[[31.8, -42.3, 14.3, 32.0, 27.5, -56.1, -51.8], [-51.8, -11.6, -49.6, -32.5, -39.4, 37.6, 25.8], [11.2, 25.8, -57.1, 23.6, 3.0, 31.1, -39.4]] Answer: -51.8
[[-6.1, -20.9, 4.2, -23.3, -22.4], [-26.2, -33.1, 27.7, -41.5, -43.0], [-7.2, -44.3, 41.9, -11.5, -51.3]] Answer: -22.4
[[5.6, -12.6, -43.1, -31.2, 28.4, -4.3], [-1.6, 42.6, 8.6, 23.2, -16.6, -9.3], [-23.7, -24.4, -15.2, 14.4, 20.4, -22.9]] Answer: -4.3
[[34.2, 25.4, -2.1, 12.6, -9.9], [-1.9, -6.4, -12.3, -3.7, -0.5], [-1.1, -46.3, 3.4, 11.7, 12.5]] Answer: -9.9
[[8.8, -14.2, -39.1, -2.7, 2.1, 19.0], [-10.9, 9.6, -18.0, 27.1, -5.6, 56.0], [17.1, -22.2, -21.0, -24.6, 6.3, -30.4]] Answer: 19.0
[[7.6, -26.2, 45.2, 4.3, 14.6, -20.2], [18.0, -30.0, 22.3, -28.5, 0.5, -13.9], [-3.5, 37.4, -28.1, 23.4, 14.2, 31.4]] Answer: -20.2
[[-9.0, 10.9, 25.3, 0.4], [-25.8, 43.0, -10.5, 15.9], [-4.0, 8.9, -11.5, 7.7]] Answer: 0.4
---
[[ 26.9 -46.9  36.5  31.2  28.6  29.5  45.0]
 [ -9.2 -31.6 -33.2 -19.3  27.7  16.6  -2.6]] --> 36.5

[[-21.8 -11.9 -23.6  -0.1  -8.9  -1.7  -8.2]
 [ 28.7 -18.9   2.7  18.8 -16.6  14.1  11.5]
 [ -2.5   4.0  11.3  10.4 -51.1  -1.8 -23.8]] --> -23.6

[  4.0 -15.6 -18.1  37.3 -50.3  31.2] --> -18.1

[[-22.0 -41.4   0.5 -56.8  -4.0  28.4 -27.6]
 [ -7.6   2.5  -7.0  -0.5   4.3  24.1  -2.2]
 [  1.8  -0.4   0.5  -2.4  15.2 -44.9 -10.9]] --> 0.5

[[-14.5  14.3 -26.3  -1.4 -31.2 -23.5]
 [ 13.0 -43.1  10.3  12.7   1.0 -51.3]
 [ 20.9 -22.3  18.7   5.7  16.1 -20.0]] --> -26.3

[[-27.2  53.1  14.5  -8.9 -11.8]
 [-36.8  40.7  20.6  -6.7   4.5]
 [ 29.6  16.0 -53.3   7.3 -35.7]] --> 14.5

[-42.7  21.7 -51.5 -35.0  53.5 -11.2] --> -51.5
---
array([[  2.2,  16.0,  23.0,  -5.3,  17.5,  16.7,  24.7],
       [ 15.9, -43.2, -17.4,   1.6, -18.7,  -9.3,  -5.3],
       [ 43.2,  -7.7,  23.0, -18.9,   3.0,  -0.6,  17.2]]) Answer: 16.7

array([[ -1.6,  55.1,  10.5,   9.5,  10.5, -16.6,  -4.6],
       [  6.7,  13.0,  -4.4, -14.7,   3.1, -30.3,  22.8],
       [ 17.7,  11.6,  -7.9, -42.6,  -3.1, -20.6,   5.2]]) Answer: -16.6

array([[ 32.9, -40.9,   7.0,  39.8],
       [ 18.2,  13.4,  11.3,  -8.3],
       [ 15.1,  -1.8,  18.5,  31.6]]) Answer: 7.0

array([[-28.7, -26.5, -34.0, -35.5,  13.7],
       [ 33.8,  40.4,  44.4,  45.1, -11.5],
       [ 34.4,  32.0,  35.6,  40.1, -14.0]]) Answer: -35.5

array([[-40.3,  24.9,  -3.3,  11.5, -31.2],
       [-24.5,  19.5, -20.1,   8.8, -41.1],
       [-38.9,  14.8,   1.0, -30.5,   5.2]]) Answer: 11.5

array([[ 50.5,  40.6,   9.8,  -8.1, -21.6],
       [-22.4, -11.4,  -8.8,  -2.1,  10.2],
       [  3.2, -11.8, -12.3,   9.1,   3.1]]) Answer: -8.1

array([[-40.6,  -0.6,  -3.6, -32.9,   2.7],
       [-15.8, -26.0,  34.4,  23.8,  23.5],
       [-55.0, -20.0,  51.5, -25.6, -44.7]]) Answer: -32.9
---
Q: [-30.5 -51.1 -53.4  33.6 -15.3]
A: -15.3
Q: [-49.2  16.5 -29.7 -20.3  21.9]
A: 21.9
Q: [ -9.5  45.1  48.8   5.0 -14.3]
A: -14.3
Q: [ 14.0  -1.7  -0.8 -42.3   3.7]
A: 3.7
Q: [-37.7  47.4 -27.3   7.9  -8.3]
A: -8.3
Q: [ -6.7  27.1  21.9 -15.9  40.6]
A: 40.6
Q: [ 28.2  -3.1 -40.7 -45.2  36.1]
A: 36.1
---
[[16 26 45 18 29 52]
 [57 38 41 63 52 76]
 [41 31 50 40 46 61]] out 52

[[3753 7808 6287 5149 6246 6920]
 [5650 2246 4783 6617 7436 6972]
 [6633 4288 6931 4574 6264 6207]] out 6920

[[8 7 0 0 1 2]
 [1 3 4 4 4 4]
 [3 6 7 4 4 3]] out 2

[[1818 1194 4164 4189 6215 2764]
 [4908 4698 3348 9307 1887 7224]
 [8518 6149 6607 4348 4246 6477]] out 2764

[[4 6 4 5 5 7]
 [5 7 3 5 5 7]
 [7 5 2 1 6 5]] out 7

[[3 4 1 2 4 7 8]
 [9 1 9 6 5 7 6]
 [2 7 0 2 5 7 4]] out 8

[[-16  18  35 -46   3   8]
 [-19 -24  26   7  33  36]
 [ 12 -32  29  -7  15  43]] out 8
